A small network was shown many inputs. Here are its activations along a few directions, one row for each input.
In each table, some parts of the input vary, and every possible input appears once, in random order.
Descriptions start from the smaller parts, as in this example, which fits no table here: values(2) and (point or ring(11) or (ring(5) and line(6))).
Shared parts are said once, and a part with two or three values counts as separate values.

Other details of the inputs vary at random and push rows far along three fixed directions, the same in every table; ignore that.
These rows show it; all are for the same input, with only those details redrawn:
[-19  -2  26  26 -83   3  -5   5  -4 -38 -19 -23  36 -17]
[ 14   1  -5   2 -14 -14  19 -23  10  -4  13 -19   7   8]
[ 12   7  -7   5 -16 -12  22 -21  13  -4  13 -19   6  10]
[ 14 -36  15  -6 -30 -21 -13 -27  -7 -10   2 -17  23 -20]
[-27  42  13  39 -67  22  15  31   7 -26 -16 -15   3   7]
[ 13   6  -6   4 -17 -13  22 -23  12  -6  14 -20   8  10]
[-17  -3  25  24 -75   3  -8   8  -6 -32 -19 -19  28 -16]
[ 12   7  -7   3 -15 -12  22 -22  13  -4  14 -19   6  11]

Rows:
x1: [  2 -10  -4 -14  11 -17 -12   2  -6   7   1  11  12 -11]
x2: [ -2  32 -26   8  72  27  17   5  18  32  12  13 -59  24]
x3: [-25  44  12  36 -46  29  10  58  -6 -18 -19   1   1  10]
x4: [  4 -31  20  -8  26   7 -36  -9 -20  12 -16  23  -6 -14]
x5: [-27  29  21  42 -59  19  -1  42  -1 -26 -23 -11   8   6]
x6: [-32  45  -3  26 -13  18   7  50  11  -5 -18  14 -21  13]
x7: [ 16  -1  -8  -6 -12 -10  25 -13   1  -9  18 -12  20   9]
x8: [  1  17 -18 -11  12 -12  22 -15  19  -3  10  -7  -1  11]
x9: [  7 -19   0 -35   2 -19  -8 -19  -9  -3   4   0  19 -21]
x10: [  3   9 -14 -18   5 -15  17 -21  14  -4   8 -10   4   4]
x11: [  0   9 -19 -18  11 -15  22  -6   6   4  13   3  11   4]
x12: [ 13   1  -3   3 -18 -13  16 -22  10  -5  12 -19   8   6]
x13: [  1  20 -22   2  15 -15  17  -6  19   2   7   2  -2  19]
x14: [ -2 -53  19 -11  17   4 -47 -15 -22   6 -17  10  -5 -38]
x15: [ 15   0 -11  -4  -7 -10  24 -10   1  -6  17 -10  18  11]
x16: [ -8 -51  18  -5  26   6 -56  -1 -23  14 -18  20 -10 -24]
x17: [ -8 -38  12  -2  25   6 -47  -5 -19  14 -18  17  -9 -13]
x18: [ 24  12   1   5  -1 -15  23 -22   5  -4  21 -10  13  21]
x19: [-33  38  17  22  17  67 -28  80 -15  19 -38  40 -63  -9]
x20: [  7 -10  -8 -14  69  24 -20  20  -7  39   1  33 -46   1]
x21: [ -6  33 -31  10  68  24  21   4  21  32  15  15 -54  37]
x22: [  5 -13  -1 -32   9 -16  -6 -12  -8   0   4   1  14 -17]
x23: [-30 -15  31  11 -10  44 -46  53 -25  -1 -37  27 -15 -30]
x24: [ 15 -37  16  -6 -20 -20 -16 -22  -8  -9   3 -16  21 -19]
x25: [ 13 -39  18  -7 -17 -19 -15 -14 -11  -7   2 -11  17 -16]
x26: [  9  22 -10 -11  16 -18  23 -21  15   2  18   1   9  15]
x27: [ -3   5 -16   2  21  14   5  -4   8   5   2   7   3  13]
x28: [  3  11 -17 -22  12 -14  26  -8   7   2  14  -1   9   6]
x29: [-24  53   9  39 -42  28  13  56  -3 -17 -20  -2   0  18]
x30: [ -7 -53  20  -9  32  11 -50   3 -22  15 -14  19 -20 -31]
x31: [ 16   4  -9  -6 -13  -8  23 -17   4 -11  18 -15  18   7]
x32: [  1 -37   8 -12  27   9 -44   3 -19  17 -17  23  -3 -15]
x33: [ 20 -36  10 -20 -22 -18 -11 -24 -17 -11   8 -10  28 -22]
x34: [  5 -38  14 -17  30  18 -40   3 -19  12 -12  19 -10 -30]
x35: [  5  44 -34 -11  60   1  28  23  16  38  19  22 -43  28]
x36: [ -1   5 -16 -10  11 -17  16  -9  14   0   8  -1   2   9]
x37: [  9  -2  -4   6 -11 -13  17 -14   8  -7  12 -17  11  12]
x38: [ 15  13  -7  12   3 -13  14  -9   9   2   9 -15   2  22]
x39: [  0  11 -17 -12  10 -16  24 -11  17  -2   9  -4   1  13]
What is each input in this table made of? -> values(3) and (point or (values(2) and line(6)))
The inputs of x32 and x1 match in every part but the values(3) part. If x16 is changed in the same way as x32 into x1, which row does it become? -> x6
Change only the values(2) part in x33. List by row number the other rows that result. -> x12

Rows:
x40: [ 58  -1 -37 -17  97  -5  24 -57  18  53  45   2 -44  37]
x41: [-17   3  -5   0 -27   8   9  14  -4 -23  -8  -1  36 -13]
x42: [ 13 -15  13   3 -34  -4   0  -6  -8 -16   1 -22  17 -14]
x43: [-20  10   2  24   3  12 -16  33  -5  -2 -15   9   1  18]
x44: [-27  21   4   8  24  30 -14  31   6  16 -17  21 -51  -1]
x45: [  9  68 -48  -6  -3 -37  77 -37  44  -6  36 -26   8  47]
x46: [-29  31   7  16  49  42 -26  41   7  28 -26  35 -72   3]
x47: [-39  65 -22  27 -50  11  50  10  35 -33  -1 -25  12  16]
x48: [ 18 -18  21  -3 -46 -21   4 -15  -8 -20   6 -26  32 -10]
x49: [  7  -6  13  11  -2  22 -12   7 -10   9  -4   1 -18  -1]
x50: [-24  14   0   9  12  35  -5  27  -9   1 -15  21  -7   3]
x51: [ 13 -89  20 -45  26 -24 -60 -27 -24  13  -4  12  -3 -55]
x52: [ 40 -96  36 -10  19 -32 -63 -22 -35  26   5   7  -1 -33]
x53: [ 22 -17  23  -5 -52 -37   6 -22  -9 -28  10 -24  45 -12]
x54: [-26  26   3  17  37  48 -19  37 -10  14 -23  33 -31   8]
x55: [-19   1  -3   2  -9  22   2  19  -9 -12  -9  10  14  -5]
x56: [-23  14   3  26  13   5 -18  34   8  16 -24  13 -44  10]
x57: [ 41   0 -45 -47  59 -53  46 -68  31  30  51 -17  -9  24]
x58: [ -9   2   2  -5 -44  -8  12   4  -3 -27  -5  -6  52  -8]
x59: [  0   3   3  -9 -52 -24  10  -3  -3 -34  -3  -6  65  -7]
x60: [ 12 -17  11   5 -20  10  -7   0 -10  -4   0 -11  -1  -7]
What is each input in this table made of? -> values(3) and (point or line(6))
The inputs of x55 and x51 match in every part but the values(3) part. If x58 is changed in the same way as x55 into x51, which row does it become? -> x57
Which other rows agree with x48 in the values(3) part? List them by row number. -> x40, x42, x49, x52, x53, x60
